These are the activations of a small neural network, seen along a few directions. Each row is one input.
Each table varies a few parts of the input and shows all the possible inputs, shuffled.
Descriptions start from the smaller parts, as in this example, which fits no table here: one of 4 places along a line, together with either a single point or one of 9 places along a line or (one of 3 separate values, together with one of 5 places around a ring).
Shared parts are said once, and a part with two or three values counts as separate values.
In the rows, zero is written as 128.

Other details of the inputs vary at random and push rows far along two fixed directions, the same in every table; ignore that.

Table:
row 1: 137, 137, 124, 112, 142, 120, 148, 159, 122, 170, 110
row 2: 183, 4, 239, 167, 234, 241, 104, 122, 29, 82, 186
row 3: 151, 143, 124, 131, 150, 133, 137, 130, 122, 157, 88
row 4: 138, 132, 122, 111, 140, 123, 150, 154, 131, 172, 111
row 5: 101, 144, 138, 139, 101, 137, 97, 102, 150, 88, 137
row 6: 100, 127, 120, 135, 102, 108, 112, 105, 137, 87, 157
row 7: 131, 134, 115, 105, 139, 137, 146, 161, 129, 165, 108
row 8: 101, 124, 122, 131, 97, 109, 112, 101, 136, 90, 155
row 9: 107, 144, 146, 144, 103, 125, 103, 93, 151, 94, 141
row 10: 113, 146, 146, 145, 102, 124, 105, 100, 153, 88, 143
row 11: 146, 126, 98, 117, 144, 116, 147, 138, 109, 155, 99
row 12: 141, 123, 88, 110, 140, 132, 144, 141, 117, 150, 96
row 13: 106, 127, 117, 132, 96, 110, 111, 105, 136, 88, 160
row 14: 137, 134, 120, 115, 145, 123, 150, 159, 131, 170, 113
row 15: 153, 125, 97, 117, 141, 119, 151, 139, 120, 150, 101
row 16: 112, 146, 141, 146, 102, 125, 102, 98, 151, 92, 147
row 17: 91, 136, 147, 132, 93, 113, 115, 126, 143, 105, 165
row 18: 144, 133, 118, 113, 140, 126, 149, 158, 130, 170, 116
row 19: 145, 124, 95, 122, 138, 119, 151, 138, 113, 157, 99
row 20: 99, 137, 148, 127, 96, 112, 116, 128, 150, 99, 167
row 21: 151, 142, 121, 136, 144, 137, 141, 130, 127, 159, 88
Each input here is: one of 3 separate values, together with either a single point or one of 6 places along a line.
Question: The inputs of row 5 and row 7 match in every part but the choice among 3 separate values. If row 21 is changed in the same way as row 5 into row 7, which row does it become?
Answer: row 17
Question: Which other rows does row 13 become when the place on the line of 6 takes its other values? List them by row number.
Answer: row 6, row 8, row 11, row 15, row 19

Table:
row 22: 151, 123, 105, 133, 149, 123, 141, 122, 114, 152, 99
row 23: 127, 138, 110, 114, 121, 105, 149, 151, 129, 162, 122
row 24: 155, 136, 92, 127, 129, 113, 142, 120, 141, 140, 104
row 25: 155, 125, 106, 132, 144, 124, 142, 123, 111, 150, 98
row 26: 140, 138, 99, 129, 130, 109, 141, 117, 129, 146, 97
row 27: 97, 152, 165, 147, 94, 116, 96, 101, 152, 81, 162
row 28: 90, 148, 162, 152, 95, 118, 95, 97, 156, 87, 165
row 29: 124, 136, 109, 114, 127, 103, 149, 149, 132, 163, 123
row 30: 130, 141, 112, 110, 125, 101, 148, 154, 128, 157, 121
row 31: 139, 124, 119, 115, 140, 116, 154, 159, 115, 161, 121
row 32: 92, 147, 165, 149, 93, 117, 98, 97, 156, 86, 163
row 33: 134, 121, 111, 107, 139, 130, 148, 163, 118, 156, 116
row 34: 135, 136, 91, 121, 129, 123, 137, 120, 132, 141, 92
row 35: 134, 120, 110, 106, 137, 132, 147, 160, 118, 161, 118
row 36: 139, 134, 105, 109, 124, 107, 153, 152, 144, 156, 128
row 37: 95, 149, 163, 151, 90, 119, 97, 99, 153, 87, 163
row 38: 169, 37, 229, 160, 192, 211, 104, 122, 74, 78, 198
row 39: 119, 134, 100, 106, 126, 117, 143, 153, 135, 158, 119
row 40: 133, 137, 88, 123, 131, 124, 134, 120, 132, 142, 94
row 41: 86, 144, 157, 140, 92, 132, 93, 100, 159, 80, 158
row 42: 125, 138, 104, 101, 123, 115, 143, 158, 132, 152, 116
row 43: 92, 149, 157, 138, 93, 131, 91, 104, 155, 75, 158
row 44: 120, 133, 104, 103, 123, 116, 145, 154, 135, 157, 117
row 45: 152, 126, 99, 120, 146, 136, 137, 129, 113, 140, 93
row 46: 90, 148, 156, 143, 92, 133, 94, 105, 157, 76, 157
row 47: 125, 135, 112, 111, 125, 102, 151, 150, 132, 162, 121
row 48: 89, 147, 155, 142, 89, 134, 92, 102, 156, 81, 158
row 49: 150, 124, 98, 124, 145, 138, 140, 130, 115, 140, 92
row 50: 202, 32, 157, 133, 227, 215, 143, 145, 34, 144, 116
row 51: 85, 146, 154, 143, 95, 133, 91, 100, 159, 81, 161
row 52: 165, 41, 232, 162, 199, 210, 108, 128, 56, 89, 182
row 53: 145, 144, 99, 127, 130, 107, 138, 121, 125, 141, 96
row 54: 143, 142, 98, 132, 129, 109, 141, 121, 126, 142, 96
Question: The inputs of row 25 and row 23 match in every part but one. If row 22 is changed in the same way as row 25 into row 23, which row does it become?
Answer: row 29
Question: Describe the family of inputs behind these rows.
Answer: one of 3 separate values, together with either a single point or (one of 2 separate values, together with one of 5 places along a line)
Question: Which other rows does row 45 become when the place on the line of 5 takes its other values? List them by row number.
Answer: row 34, row 40, row 49, row 50
